Each row below holds a small network's activations on one record, seen along a few directions.
Records have a field called PIVA. Each example row is followed by its value.
Records without PIVA are marked absent.
The largest differences between rows may come from other fields.
Random noise pushes rows far along 9 fixed directions. That doesn't count. These rows show it; they differ only by the noise:
[ 196  -96  -35  115  -48  458  -72 -201  -66 -200  131 -314  -11   61
  -20  192  111   21 -262  138  125   43]
[   5 -221  125  394  -93 -165   84 -137   21  417  153 -108  121 -197
    8   96 -232 -118   48   92  254   33]
[ 228 -427   90 -122  121 -175  -34  273  117   58 -129  -25 -206  167
   14 -109   81   11  215 -204    2 -120]
[ 483   75  260  -84   37  -28 -146  151   62   48 -100   87 -131 -448
  -16  138  -32 -204 -167 -146 -286  181]
[-104   70   55 -189  235   16  -13  198  -98 -139  212   76  -61  123
  -76 -260  106   68   64 -110   39  -24]
[ 315 -149 -323 -586  364   41 -117    4  -41 -201   32 -139 -480   23
  248 -132  244   42 -136 -133 -225  -11]
[-263   29  114  212 -427   28  306  -66   11  307 -175 -259 -274   63
 -229   97 -322  213 -140  129   35   55]
[  28  -98  191  104  177  170  121   -2 -185 -208  326   52   72   99
 -115 -139   26  -33   12  -19  132 -120]
[-170   80  137  -68  -95  -96  199  -84  -55  -19    1  103 -253 -176
 -205   24 -149   32 -127   11  -82  -81]
[ -78  437  -61 -113   25  285 -153  137 -103 -209   50   12   81   77
  -50  -58  147   87 -158   11  -92  195]
[ -49  363 -331 -454  -55 -224   -6  -93   11  123 -274   62 -461 -325
  144   60  -66   50 -269   -7 -433  166]

[ 180 -193 -199 -216  383 -119 -293  -58   96  444  387 -419 -267 -460
  253  -20   39  -66 -121   -2  260  209] | buru
[ 107   -5  -61   -1 -106  141   -1  -84   13  -53 -151  -60  -48  -39
   51  165   13    3  -95   42  -90   28] | biviz
[ -84 -121   73 -235  350 -311 -195  153  135 -148  233  246  191   31
   33 -237  190 -124  331 -216  143 -129] | zisig
[  27  161 -304  -54  -43  -41  124   99 -150  107 -346  146  -78  125
  244  -41  -42   79   26   -9 -344   47] | foni
[ -67  249 -159 -183   67 -446  -33 -178   32  140  -79  359  -18 -465
  179   82  -87 -203  -45   -9 -247   41] | absent
[ 110 -487  344  -76  190 -345  277 -244   72 -357  246  339   26   44
  -81 -143  -57 -285  290 -201   30 -416] | kod
[ 240  634  572  331 -185  311  397   63 -269 -310   67  372  403   72
 -162 -165 -315 -206  -95  -92 -481  218] | kod
[-573  715  -76 -214 -270  293  317 -190 -223 -277  -31    0 -264  117
 -256  -41 -131  307 -394  180 -241   88] | absent
[ -60  121  -23 -123  193  -91  192 -197 -210 -250  184  351  -71 -197
  -12  -88  -29 -113  -64    4 -132 -189] | puna
[-465  234 -376 -151 -136 -114  101  -89  -16  399  -31 -297 -227  137
  110 -127 -141  293  -81  135   60  176] | dader
[ 168  164 -456  -39  219 -244 -115   50  -71  309  -85  119  235   28
  554 -167   17 -122  149  -33 -224  198] | zisig
[ 328  551 -120  -59 -245  123   60   86 -112   -6 -534  211 -103 -210
  164  172 -126  -61 -286    0 -718  283] | nutet
[  39 -384 -102   81   98 -396   53 -321  100  157  192   18  157   47
  173  -85  -43 -155  179   17  178 -175] | fiteg
[  85  -96   63  206  -31  376   10  167  -70  -41   58 -257   98  344
  -42  -55   51  121   20   38  140   58] | nutet
[ 101  314  -84   50  359  115 -127 -186 -209 -110  535  133  458 -187
  247 -151   75 -228  -46   45   64  170] | dader
[ 308  151 -142  -99  369   31  104  145 -314    7   90  221    3  -73
  328 -242   -4  -99   18 -107 -331   81] | foni
[ -66  -61 -313  441  150  670   83 -500 -376 -152  678 -452  400  356
  196  -40   83   48 -192  374  497   34] | vafom
[  67  188  103   14  -72 -120  188 -147  -58 -136   11  220  154   56
  -18 -123 -110  -88  -34   -6 -255  -31] | fiteg
[ -21  236 -316   73 -162  316 -376   41   91  -20 -181 -224  205   87
  105  233  216   85 -129  156   81  241] | bilud
[-237 -279 -194 -185  350 -372 -105 -129   90  666  589 -466 -328 -400
  150 -183 -134   36   19   69  516  125] | bilud
[-146   36  -57 -360   45  -55 -176  216  141 -133  -65  -68 -160  205
  -93 -133  191  160   61 -103    5    4] | laga
[ 246 -337  253   -5   -1   21   86  508   72   82 -246 -111 -230  409
 -115 -209    6  150  239 -246  -45  -55] | puna
[ 208  -44  301  -54  189  -44  279 -162 -203 -176  227  278 -271 -479
 -144   12 -173 -215 -175  -61 -195 -177] | piri
[-255   17  312  251 -151 -138  337   54  -60  209  133    7    1   88
 -249 -186 -315   68  100   17  125  -51] | bipur
[  32  -95  135    8   -6  -94 -412  303  338  518  156 -500   37 -103
  -32  -32   23   64   69  -48  378  362] | laga
[  39 -415  112  288   38  -23 -116   82  114  319  198 -299  129   63
   -6    2   -3   -1  166   23  449   16] | vafom
[ 167  109  -96 -442  377  -18 -280  -15   20 -112  311  -67 -203 -311
   81  -99  190  -87 -182  -87  -20  111] | bipur
[ 272    7 -248  133  -83  118  103   79 -120   43 -336   16   13  250
  261   13  -31    0   34    3 -297   63] | piri
[ 160  -69   15  102  123  187   75 -207 -207 -150   92  105    3 -223
   43  160   19  -83 -143   67  -40 -132] | tagov
[-209   21 -214  418 -172  -34  243 -495 -139  442  157 -167   33 -290
  129  205 -333  -55 -190  316  186   35] | buru
[ 191 -322  160  203   39  149  -33   37  -13 -186   -7   88  196   87
  -45  119  114  -98  125  -28  124 -187] | biviz
[-270   33  -26 -632  269  244 -160  193   -2 -232  278 -356 -562    1
 -242 -183  237  336 -188  -58  181    5] | beg
[ -62 -148  705 -147  185  112  -59  580   40 -248  205   81 -162  -28
 -560 -195  106  107  141 -268  212 -143] | beg
[  62  115 -369 -342  413  465 -376  201 -116   19  266 -493 -136  166
  251 -163  358  283 -134   -3  174  265] | tagov

Which value of PIVA does each new row have?
[ 548 -134   61  136  277   23 -249   96   -6 -146   27  263  337 -195
  217   87  181 -342  115 -123  -90  -11] | buru
[-414  473   18  -87 -217  -57  -41  114   85   86 -136   34  -16  -38
 -172   14  -60  156  -80   47  -51  172] | absent
[-130  -18   91 -452 -258 -189 -277   63  441  -35 -296 -190 -430 -210
 -285  230   95  129 -133  -71  -12   43] | laga
[-412  383 -199 -439  -66   28 -172 -305   83 -324   56   29 -177 -259
 -155  166  163  101 -298  125    1   -6] | dader
[ 127  -47 -199 -338  -33 -173 -136   43  187 -106 -376   84 -175   43
  138   76  139    0   41 -111 -266  -42] | zisig
[ 202   54 -218   90  253   37 -155  -31  -17  397  415 -370  292  116
  435 -260  -39 -104   71    9  171  397] | kod
[ -54 -284   97    5 -119 -130   53 -233  143 -138  -65   53  -60  -77
 -126  194   -9  -64   24   21   89 -249] | zisig
[-201 -281 -605 -403  -24  -29  252 -666  -80 -485 -170   36 -396  232
  185  146  153  115 -147  172 -135 -464] | dader
[-283 -389  -23  349 -312 -137  316 -386  -19 -103 -193  190   27   84
 -161  270 -129  -16   80  186  177 -455] | puna
[ 165  -36  -66 -106  177 -361  -38   93  107  299   19   44   70  -32
  300 -204  -88 -140  235 -170 -116  135] | zisig
[-183  178  -58  -52   38  314  -36  133  -94   35  151 -272  -50  154
  -46 -106   53  218  -94   61  138  157] | biviz
[   3 -294   21   24  108 -350 -380  242  230  172 -229  249  196 -232
   45  192  211  -81  329 -111  190 -145] | tagov
[  44  122  155  163 -167  346  186   10 -139 -244  -46  -44   16  266
 -175  -13  -46   80 -138   44  -93  -19] | bipur
[ 606    5  416   26 -109  152   55  452   29 -164 -409  125  -97  132
 -115  -31  -28  -70   -1 -261 -468   74] | bipur
[-321  -54   43  -83  394  198  -56  192 -105  114  694 -381   53  266
  -41 -440   95  213  153  -20  552  103] | biviz
[ 587 -121   68 -134  220  264 -431  528   98   90  -87 -292   -3   14
  172  -27  242   -8   31 -200  -55  311] | beg
[ 456 -265 -127  228 -226  -65  264 -425   46   93 -247  -77   51   87
  355  181 -230 -232  -11   43 -287    8] | kod
